Each row below holds a small network's activations on one input, seen along a few directions.
In each table, some parts of the input vary, and every possible input appears once, in random order.
A made-up example of a description, with smaller parts first: values(3) and (point or ring(9) or (line(4) and ring(5))).
Shared parts are said once, and a part with two or three values counts as separate values.
In the rows, 128 means zero.

Other details of the inputs vary at random and push rows far along three fixed directions, the same in every table; ignore that.

Table:
r1: [169 151  91 128 132 135 114  97 120  79 109 143 103]
r2: [123 135 133 126 131 146 145 110 136 131 109 108 123]
r3: [ 96 123 131 131 121 106 146 148 105 140 149 148 142]
r4: [105 137 128 130  96 146 144  95  67 110 200 162 118]
r5: [140 133 127 126 122 151 122 108 103  90 152 138 120]
r6: [130 118 130 123 142 132 111 122 128 128 121 125 135]
r7: [148 133 119 119 125 132 121 128  92  89 164 153 119]
r8: [116 111 158 127 136 102 141 184 144 144 108 119 148]
r9: [111 114 145 120 127 109 151 159  83 106 156 155 136]
r10: [164 133 120 132 134 115 111 181 141  82 148 134 138]
r11: [ 77 110 173 112 114 122 166 157 120 201 168 104 153]
r12: [147 130 117 119 137 131 112 115 113 107 144 147 122]
r13: [112 141 119 134 123 132 132  82 141 161 107 115 119]
r14: [167 106 110 125 115 112 106 167 144  76 134 146 150]
r15: [147 119 118 129 147 101 117 183 125  78 111 147 143]
r16: [157 129 130 133 128 106 117 185 131  77 109 138 129]
r17: [ 75 139 136 135  92 163 172  51  77 156 162 141  99]
r18: [127 122 126 121 155 116 138 149 155 156  96 114 141]
r19: [123 117 138 129 115 112 115 163  98  98 165 163 132]
r20: [109 147 102 136 121 147 146  34  99 151 142 138  93]
r21: [141 118 138 119 148 125 107 139 154 134 105 107 139]
r22: [141 135 100 136 128 124 110 109  94  93 169 167 117]
r23: [112 116 164 128 122 115 159 192 126 127 137 125 148]
r24: [142 119 153 129 142 137 115 165 187 150  90  84 144]
r25: [161 141  96 147 141 132  90 105 151  92  71 135 112]
r26: [143 138 102 147 137 125  94 117 167 118  71 125 118]
r27: [163 150  96 142 126 131  93 113 154  84  78 128 103]
r28: [119 119 145 117 122 113 155 168  88 101 152 145 134]
r29: [ 82 119 153 118 115 113 188 147  86 168 182 131 132]
r30: [132 141 113 134 102 165 117  46  66  93 163 162  89]
r31: [114 127 127 134 136 154 106  70 169 191  86  96 120]
r32: [137 136 109 136 133 133  96 101 149 138 111 121 131]
r33: [131 125 128 136 126 102 117 175 132  99 116 145 132]
r34: [121 149  85 143 119 141 134  47  75 106 158 171  92]
r35: [128 124 100 131 115 153 137  47 175 174  73  93 121]
r36: [116 121 150 129 111 129 132 160 118 119 159 136 135]
r37: [170 137 109 138 138 138  75 103 154  95  90 127 115]
r38: [ 89 104 174 114 130 105 149 183 149 202 143  99 168]
r39: [109 106 168 108 130 123 148 171 114 152 152 113 150]
r40: [ 87  97 175 121 133 122 148 164 123 186 145 118 155]
r41: [ 85 116 166 108 127 152 175 119 120 201 163 102 139]
r42: [140 127 125 127 148 126 110 121 176 168 105  95 133]
r43: [157 139 112 137 133 107 129 179 138  78 133 138 132]
r44: [143 128 135 121 150 130 117 135 199 189  88  65 139]
r45: [111 133 123 120 130 134 154  88 101 145 139 140 114]
r46: [128 141 122 123 144 154 144  90 174 172  82  84 120]
r47: [154 125 132 130 121 115  97 181 136  86 130 137 133]
r48: [140 138 118 133 112 101 126 174 107  75 147 155 132]
r49: [163 130 111 124 160 130  94 127 174 135  86 109 136]
r50: [ 97 151 119 135 108 160 153  46 123 167 125 112 107]
Each input here is: values(2) and (point or (line(4) and ring(6))).
Changing only the values(2) part turns r30 into r16. The same change can be made to r6. Which row results?
> r15
Changing only the values(2) part turns r28 into r39. The same change can be made to r1. Which row results?
> r7
Change only the values(2) part in r21. List by row number the other rows that result.
> r9
Change only the values(2) part in r35. List by row number the other rows that result.
> r14
Change only the line(4) part in r22. List by row number the other rows that result.
> r10, r42, r44

Table:
r51: [124 129 116 126 136 143 133  74 131 165  98 121 112]
r52: [113 134 127 126 120 125 137 100 103 148 169 136 115]
r53: [121 138 126 131 117 149 136 104 129 144 125 109 128]
r54: [122 135 136 124 124 147 134 101 118 144 116 109 122]
r55: [128 128 124 137 128 110 135 162 125  91 131 143 127]
r56: [113 127 152 121 124 142 152 129 115 157 129 115 124]
r57: [132 141 118 131 140 132 119 108 159 126  80 109 123]
r58: [166 132 111 127 148 143  87 116 186 115  79  95 136]
r59: [152 144 104 146 115 143 115 104 122  89 129 134 109]
r60: [115 131 125 129 119 123 149 156 115 113 142 147 124]
r61: [112 139 115 130 125 139 138 104 142 144 106 111 123]
r62: [152 142 107 129 139 137  98 104 114 104 126 147 106]
r63: [ 73 118 153 121 116 119 178 149  86 145 169 142 143]
r64: [116 136 122 130 140 156 118  43 138 188 105  96 100]
r65: [152 145 110 127 135 125 107 122 141 122 128 132 120]
r66: [147 119 133 116 133 137 118 141 127 113 128 129 126]
r67: [ 97 131 128 131 133 154 136  62 150 212 120  88 115]
r68: [108 126 132 139 104 125 118 121 122 122 119 143 119]
r69: [138 125 128 128 131 147 115  88 133 123 126 120 115]
r70: [141 147 101 139 128 138 122 106 125  85 114 150 107]
r71: [127 121 136 138 118 109  87 161 124 110 138 153 134]
r72: [159 133 129 134 119 104 125 184 130  80 141 134 135]
r73: [110 102 152 118 110 114 155 185  84 109 203 155 143]
r74: [123 123 142 124 145 114 137 159 173 158  77  88 131]
r75: [145 144 130 128 131 143 129 113 179 165  85  84 126]
r76: [150 144  97 144 139 139  93  80 134 108 121 134 107]
r77: [142 125 121 135 104 144  84  97 125  95 125 147 115]
r78: [123 118 142 116 126 136 128 125 111 118 150 133 136]
r79: [111 119 139 110 118 149 138  94  91 138 155 130 123]
r80: [127 121 116 128 132 115 130 145 137 135 120 128 146]
r81: [111 127 126 118 116 159 136  77 117 153 146 117 124]
r82: [131 129 127 123 123 157 126  81 103 114 149 146 112]
r83: [ 90 126 151 133 103 144 168  90  59 133 187 151 113]
r84: [133 126 138 139 123 123 135 156 119 103 144 133 134]
r85: [138 128 110 132 123 112 132 117 122 121 133 139 123]
r86: [131 117 155 121 165 112 114 184 194 178  86  88 155]
r87: [138 128 115 123 130 106 128 140 138 130 118 128 142]
r88: [162 147  85 134 127 132 110  81 135 106 106 145 109]
r89: [141 121 150 131 137 114 134 206 152 117 121 120 155]
r90: [152 129 126 116 123 130 123 140 131 106 145 135 128]
r91: [140 130 124 131 141 119 111 160 125 105 145 150 136]
r92: [146 142 120 125 133 113 129 158 166 118  94 118 127]
r93: [151 120 116 134 139 103 119 180 128  86 127 160 144]
r94: [ 48 103 168 114 119 130 192  97  81 216 168 127 144]
r95: [128 129 129 125 152 128 109 140 192 184  88  77 148]
r96: [106 123 149 114 155 134 125 117 175 218  86  68 141]
r97: [139 112 125 136 139  97 127 181 135 106 129 142 147]
r98: [158 141 105 120 118 140 107  95 123  91 137 135 119]
r99: [134 127 107 133 127 128 130 121 122 122 129 147 125]
r100: [119 114 138 126 137 114 142 150 121 139 129 142 140]
r101: [168 130 112 129 132 136 100 139 129  69 134 151 127]
r102: [149 125 126 121 121 123 122 138 131 105 147 129 127]
r103: [143 143 125 127 117 127 129 132 128 113 130 121 132]
r104: [115 126 154 128 123 136 151 139 108 134 145 133 131]
r105: [114 113 150 121 137 107 138 205 133 149 156 132 155]
r106: [ 96 105 136 129 114 108 165 155  84 139 181 156 139]
r107: [122 116 167 122 139 110 139 200 153 144 115 100 164]
r108: [151 152  97 134 132 144 112  83 129  94  89 136  92]
r109: [123 135 121 136 131 135 116  84 100 122 153 146 108]
r110: [133 138 120 124 121 104 135 163 123  92 132 140 134]
r111: [151 129 100 136 132 122 111 102 113  98 114 146 109]
r112: [122 133 134 132 116 144 145 130 120 136 140 126 125]
r113: [130 134 121 124 130 117 127 143 117  99 112 135 123]
r114: [ 83 125 150 121 132 139 145  88 105 185 153 120 132]
r115: [132 111 140 125 128 123 129 158 123 110 155 133 140]
r116: [130 137 129 134 127 141 128 118 135 127 117 113 134]
r117: [125 118 150 122 137  87 149 215 175 144 106  98 152]
r118: [142 137 120 148  99 142  91 101 118  92 117 146 113]
r119: [128 140 104 140 123 136 130 101 138 117 111 123 107]
r120: [152 120 125 123 129 131 112 132 118  96 135 133 119]
r121: [142 146 108 136 130 135 120 104 122  85 110 150 104]
r122: [109 121 144 130 124 107 151 164 103 104 149 148 128]
r123: [122 123 134 126 137 109 120 172 112 112 159 145 149]
r124: [ 92 111 141 136 108 129 126  97 125 175 118 133 130]
r125: [138 137 122 121 135 113 113 140 140 132 132 122 137]
r126: [138 118 123 129 147 104 119 168 162 129  97 119 157]
r127: [117 113 137 131 137 114 139 130 130 149 122 127 135]
r128: [135 125 149 128 142 135 128 135 180 177  72  68 132]
r129: [126 130 108 126 125 131 127  85  89 117 131 150 116]
r130: [ 78 108 159 111 109 152 176 113  91 182 188 131 133]
Changing only one part turns r114 into r57. The same change can be made to r95. Which row results?
> r61
Changing only one part turns r59 into r106. The same change can be made to r84. Which row results?
> r97
Changing only one part turns r79 into r96. The same change can be made to r101. Which row results?
> r91
What do these inputs look like to the network?
> ring(5) and (point or (values(3) and line(5)))
Change only the line(5) part in r105. List by row number the other rows that result.
> r62, r65, r86, r91
A walk changes only the ring(5) part. It starts at r127 and steps to r109. List the rest of the walk in order.
> r69, r83, r122

Table:
r131: [146 149  93 144 117 144 121  82 115  80 126 144 104]
r132: [123 138 107 135 140 137 119  86 153 147  87 120 116]
r133: [140 148 111 139 134 155 126  72 151 134  89 106 100]
r134: [113 103 145 114 120 131 147 135  97 144 177 142 144]
r135: [ 82 120 133 128 110 128 155  81  81 156 152 149 112]
r136: [107 125 127 132 120 126 144 125 122 142 132 139 134]
r137: [165 138 102 126 146  99 109 166 157  93 104 129 132]
r138: [ 99 119 143 129 115 134 146 108 142 173 106 101 130]
r139: [181 126 120 124 142 135  86 145 150  74 109 128 129]
r140: [146 112 130 117 154 130 107 134 172 156  99 100 144]
r141: [150 113 136 118 129 129 115 156 133 102 139 128 146]
r142: [121 118 131 132 123 102 154 180 108 112 161 153 141]
r143: [ 88 123 144 128 114 131 154  96  83 156 145 140 117]
r144: [138 154  98 129 118 136 130  79  73  84 155 164 100]
r145: [147 137 106 127 130 157 105  58  91  98 143 149 106]
r146: [145 143  96 140 138 124 118 101 130 100 114 141 111]
r147: [128 117 150 116 133  99 149 213 164 143 119  99 161]
r148: [119 111 164 121 119 111 127 202 125 127 173 127 159]
r149: [ 93 123 143 116 122 124 173 121 131 197 140 105 140]
r150: [179 140 119 134 156 123  65 157 185 109  85 102 136]
r151: [122 111 136 131 111  96 136 183 107 104 149 158 143]
r152: [131 146 121 123 124 147 139  86 130 137 115 114 106]
r153: [116 111 163 123 139 107 143 221 161 142 104 108 156]
r154: [ 91 122 167 120 117 157 143  99 118 192 160 105 123]
r155: [ 93 126 145 127 129 123 169 129  89 147 159 138 128]
r156: [173 140  97 140 115 123  80 140  95  42 173 181 118]
r157: [135 122 130 128 123 108 107 173  89  83 189 169 135]
r158: [143 137 116 137 140 136 109 123 196 140  58  90 133]
r159: [129 137 124 134 125 150 118  79 153 150  76 102 104]
r160: [ 96 129 142 127 136 136 147 110 136 177 105 110 131]
What do these inputs look like to the network?
> ring(5) and (values(2) or line(4))
List by row number the other rows that have the ring(5) part in common with r155.
> r143, r144, r145, r150, r160
A walk changes only the ring(5) part. It starts at r158 and steps to r136. List the rest of the walk in order.
> r132, r160, r153
Change only the values(2) part in r156. List by row number the other rows that result.
> r134

Table:
r161: [115 133 109 126 137 134 130  54  99 151 128 142 104]
r162: [118 126 136 113 152 130 157 106 141 188 109  96 128]
r163: [119 135 129 133 123 115 115 138 150 154 119 110 130]
r164: [107 113 142 134 139 108 135 168 167 170 116 106 158]
r165: [132 119 122 128 145  94 121 190 120 100 133 159 147]
r166: [ 97 121 151 123 141 131 165 139 115 156 141 121 139]
r167: [121 122 136 139 102 130 122 133  99  95 142 159 118]
r168: [153 139 140 122 148 108 115 199 159 111  98 105 139]
r169: [171 146  88 127 142 132 112  90 168 123  93 102 115]
r170: [149 148 118 132 102 142 120 109  98  66 135 144 103]
r171: [ 90 128 153 127 101 168 167  69 108 169 137 113 106]
r172: [151 147 102 147 141 144  83  80 149 111  84 132  99]
r173: [103 107 142 117 128 126 144 105 143 193  98  98 135]
r174: [129 139 101 126 105 123 150 125  63  70 203 187 118]
r175: [126 153 107 138 128 145 100  57 115 130 107 132  96]
r176: [105 109 164 125 104  96 137 204  89  99 163 155 147]
r177: [115 127 134 118 141 121 158 152 113 133 145 138 140]
r178: [123 105 170  99 125 165 122 117 100 163 207 117 146]
r179: [122 148 123 134 123 161 139  69  95 123 140 139  96]
r180: [ 78 107 154 120 121 133 160 120 146 206 111 104 146]
r181: [ 99 112 131 125 111  96 156 175  85 128 190 171 149]
r182: [202 118 116 124 151 140  26 141 171  82 121 121 142]
r183: [149 128 137 133 136 111 126 199 173 127 116 102 143]
r184: [148 143  96 147 150 140  90  80 149 113  79 131 113]
r185: [137 136 122 135 142 134 132 130 183 151  97  90 136]
r186: [140 109 137 135 136 109 110 182 169 113  83 119 155]
r187: [ 84 134 157 118 113 141 173 102 126 201 149  89 127]
r188: [167 137  83 135 134 107  94 117 136  87 115 148 118]
r189: [138 143 100 130 114 160 134  61 117 104 115 133 103]
r190: [121 118 144 127 117 124 152 167 104  87 150 144 141]
r191: [140 119 136 140 133 102 107 193 176 128 108 120 145]
r192: [146 128 114 121 110 124 143 123  73  65 162 168 115]
Changing only one part turns r183 into r191. The same change can be made to r185. Which row results?
> r164
What do these inputs look like to the network?
> values(2) and (point or (values(3) and line(5)))
Change only the line(5) part in r186. List by row number the other rows that result.
> r167, r173, r176, r180
